Each row below holds a small network's activations on one input, seen along a few directions.
In each table, some parts of the input vary, and every possible input appears once, in random order.
Descriptions start from the smaller parts, as in this example, which fits no table here: one of 8 places around a ring, together with either a single point or one of 11 places around a ring or (one of 2 separate values, together with one of 6 places along a line).
Shared parts are said once, and a part with two or three values counts as separate values.

Other details of the inputs shift rows strongly along two fixed directions, in all tables alike. That doesn't count.

Table:
r1: [ 13 -26 -10 -15   7  69 -32   8 -44  47  -6   7   4]
r2: [ 3  9 -4  8  0 -4 -1 -3 -3 -1  5  8 -3]
r3: [  1 -17  10 -28  -1  62 -24   4 -42  45   5  -7  -5]
r4: [  5 -58 -10  24  12  -6 -10  45 -16 -10 -17  -7  19]
r5: [-10  51   4  -5 -13 -41  26 -36  29 -27  16   4 -14]
r6: [-12 -72  11  67  10 -82  28  64  12 -57  -8 -23  21]
r7: [  9 -43  -3  14  10  17 -23  42 -27  10 -11  -5  10]
r8: [ -2  49   0 -31 -11  12   0 -35  -1  10  15   8 -19]
r9: [ 11  15 -14   1   2  -6 -13   4  -2  -7  -2  10  -4]
r10: [ -2 -31   4 -37   2  70 -22   3 -42  46  -3  -7   4]
r11: [  7  62   8 -26  -4  14 -10 -33  52  16 -11   9  -9]
r12: [-16 -81   0  63  12 -77  37  54  13 -58 -13 -23  27]
r13: [ -7  71   6 -13 -14 -15  22 -57  32  -4  17  15 -18]
r14: [-10  82   9  -1 -17 -49  36 -57  46 -25  23  11 -21]
r15: [-14 -63  20  17   3  -6   8  37 -18  -4  -2 -26  13]
r16: [ 12 -26 -12 -26   6  66 -37  13 -51  40  -4   4   2]
r17: [  1 -31  11 -14   9  22 -17  26  20  13 -27 -17  15]
r18: [  2 -52  -3  41  11 -27   2  44  -1 -21 -15  -7  19]
r19: [ -4 -10  13 -15  -2  31  -3  -6 -19  24   5  -8  -1]
r20: [ 12  94 -20   2  -8 -23  11 -58  41 -13  10  34 -19]
r21: [  3  16   1 -48  -5  66 -20 -27 -31  44   7   3  -9]
r22: [ 12  59 -15 -14  -7  -7  -8 -29   8  -5  10  22 -18]
r23: [ -6  15 -12  47   0 -92  42  -3  52 -66  -2   5   6]
r24: [ -9 -13   8 -11  -3   6   7  -1 -10   4   6 -11   1]
Description of these inputs: one of 2 separate values, together with either a single point or one of 5 places along a line or one of 6 places around a ring.
- Changing only the choice among 2 separate values turns r8 into r3. The same change can be made to r16. Which row results? => r2
- Which other rows does r6 become when the choice among 2 separate values takes its other values? List them by row number. => r22

Table:
r25: [ 33  26 -32 -46   4  99 -65 -12 -28  67 -10  27  -4]
r26: [ 21 -62 -22  -2  21  66 -42  48 -36  37 -33  -7  24]
r27: [ -17   67    4   33  -21 -117   72  -53   39  -73   41    4  -22]
r28: [-36 -87  29  35  -5 -59  38  57 -39 -39  23 -42  12]
r29: [ -8 110  11 -72 -23  47  -2 -85 -25  41  46  16 -48]
r30: [  5  -2 -13  43   2 -51  14  14  11 -34  -6  13   6]
r31: [  3 -39  -9  48   8 -54   4  57  19 -38 -21  -8  14]
r32: [ 26  80 -29 -15  -7  12 -36 -41  -8  11  12  43 -23]
r33: [ 16 -27 -23   9  13  33 -16   8 -26  20 -16  11  19]
r34: [ 24  33 -25 -11   5  28 -26 -14 -21  12   2  30  -9]
r35: [  -5  118   -9  -20  -25  -15   34 -106   23   -6   36   28  -36]
r36: [  8  26 -17  31   5 -72  12  18  44 -54  -6  11   0]
r37: [-23 -85  30 -35  10  77 -11  26  -6  57 -31 -33  21]
r38: [-20  69  16 -34 -21 -10  37 -70  19   0  36   5 -29]
r39: [ 13  15  29 -67   5 119 -47 -11  11  89 -22  -8  -2]
r40: [  21 -113  -13    2   24   73  -77  100  -76   42  -30  -18   20]
r41: [  9  37 -20  35   0 -53  22 -26  37 -37   3  27   1]
r42: [-25 -97  64   4   6 -39  15  67  40 -29 -31 -66  33]
r43: [-44 -68  29  61  -3 -84  74  23  22 -66   7 -35  24]
- Describe the family of inputs behind these rows. => either one of 3 separate values or one of 6 places around a ring or (one of 2 separate values, together with one of 5 places along a line)
- Which other rows does r40 become when the choice among 2 separate values takes its other values? List them by row number. => r32

Table:
r44: [ 12 -73  -8 -23  13 101 -52  40 -82  64 -11  -4  11]
r45: [ -5 -85   2  50  13 -50   5  73  -9 -40 -16 -23  23]
r46: [-12  57  22 -68 -18  46  -3 -52  -2  37  23  -5 -26]
r47: [ 15  67 -14 -35  -6  42 -19 -45   5  29   1  25 -15]
r48: [ -4  36  -8  45  -4 -95  36 -10  49 -63   8   9  -5]
r49: [ 17  62 -21 -34  -6  45 -24 -41 -13  29  10  27 -20]
r50: [  4 -80   1  17  15  21 -18  56 -25  11 -20 -17  23]
r51: [-15 -76  34 -28   3  78 -16  28 -48  56  -5 -34  11]
r52: [ -37 -102   39   28    1  -42   44   44  -12  -29    3  -49   25]
r53: [ -3 -73   6  42  14 -33   5  61   4 -26 -19 -20  25]
r54: [ 20  50 -17 -18  -3  26 -24 -22 -10  18   7  25 -15]
r55: [  5  52 -10  -9  -5  -2   2 -36  24   1   3  20 -11]
r56: [ 14  62 -18 -31  -7  42 -15 -48 -15  30  12  27 -19]
r57: [  1  71  -8  24  -7 -86  28 -28  71 -57   1  15 -10]
r58: [-12  31  -1  40  -4 -91  52 -19  63 -60   3   3   2]
- Describe the family of inputs behind these rows. => either one of 3 separate values or (one of 2 separate values, together with one of 6 places along a line)
- Which other rows does r53 become when the choice among 2 separate values takes its other values? List them by row number. => r54
- Which other rows does r56 become when the place on the line of 6 takes its other values? List them by row number. => r44, r45, r48, r49, r54

Table:
r59: [  4 -54  14  13   2 -13 -12  39 -45  -9   6 -14  12]
r60: [ -6 -67  11 -62   8 109 -56  54 -67  70 -11 -27  -4]
r61: [ -6 -69 -10   1   9  24   7  18 -40   9  -4 -13  20]
r62: [-11 -61  21  75   6 -72  39  35   4 -43   3 -14  23]
r63: [ -2 -42 -10 -53   3  97 -47  29 -90  60   8  -7 -14]
r64: [  1 -45  15 -34   8 108 -35  20 -44  78  -8 -16   2]
r65: [-13 -55  23  -8   4  -2  -4  49 -10  -1  -3 -36   6]
r66: [-15  95 -11 -32 -13 -26  31 -70  72 -16   4  17 -24]
r67: [-10 -65  13  -1   9  11   7  29   5   1 -23 -27  27]
r68: [ 11  49  -8 -72  -4  88 -26 -53  -3  60  -2  13 -10]
r69: [ -2 106  -6   6 -18 -30  36 -76  33 -13  30  31 -30]
r70: [  9  65   7 -18  -8 -20   9 -55  53  -9  -4  16   1]
r71: [-20 -64   0  53   7 -76  53  25  13 -63  -4 -20  29]
r72: [ -16  -16   33   35   -5 -104   30   28   48  -67   -2  -28    7]
r73: [ 31 -41 -45  86  28 -36 -23  76  11 -30 -34  23  20]
r74: [ -8 -77  27 -13   7  23 -19  64 -29  13 -13 -39  14]
r75: [ 17  62 -11 -66 -12  78 -40 -41 -54  52  23  20 -28]
r76: [  9  48  14 -29  -8  55 -24 -38   7  47   1  11 -12]
r77: [ -2 -83  12  30   7  26  -8  40 -52  20  -4 -15  19]
r78: [-10 -53  25   8   7  30   0  34  -6  25 -14 -24  13]
r79: [ 13 105  15 -22 -14  15  -4 -70  43  26  12  28 -22]
r80: [-12 -33   4  11  -3 -33  15  27 -23 -25  17 -18  -2]
r81: [ 14  42 -12 -10  -7   2   2 -54   0  -1  10  26   2]
r82: [-11 103   1 -34 -13  21  11 -64  46  25  14  21 -39]
r83: [  2  16  -7 -17  -3  61  -8 -26 -39  46  19  12 -14]
r84: [-33  23  -2  53  -7 -92  68 -13  46 -60  20   1 -14]
r85: [-17  27 -22  -2  -5 -29  35 -35  19 -26   8  11  -9]
r86: [  5  76  22 -11 -15 -54   6 -33  50 -29  13   6 -15]
r87: [  6  75  -2 -12 -18 -36   2 -44   4 -22  25  17 -23]
r88: [-12 -41  18  27   2 -59  27  15  44 -42 -19 -22  27]
r89: [ 42 -47 -64  47  31  -1 -44  62  -5 -17 -46  28  29]
r90: [ 13  30 -16 -23  -7  27 -10 -48 -17  15   5  21   0]
r91: [ 30 -10 -46  74  20 -94 -18  72  28 -74 -26  19  10]
- Describe the family of inputs behind these rows. => one of 3 separate values, together with either a single point or (one of 2 separate values, together with one of 5 places along a line)
- Changing only the choice among 3 separate values turns r66 into r60. The same change can be made to r90. Which row results? => r87
- Which other rows does r59 become when the choice among 3 separate values takes its other values? List them by row number. => r62, r81
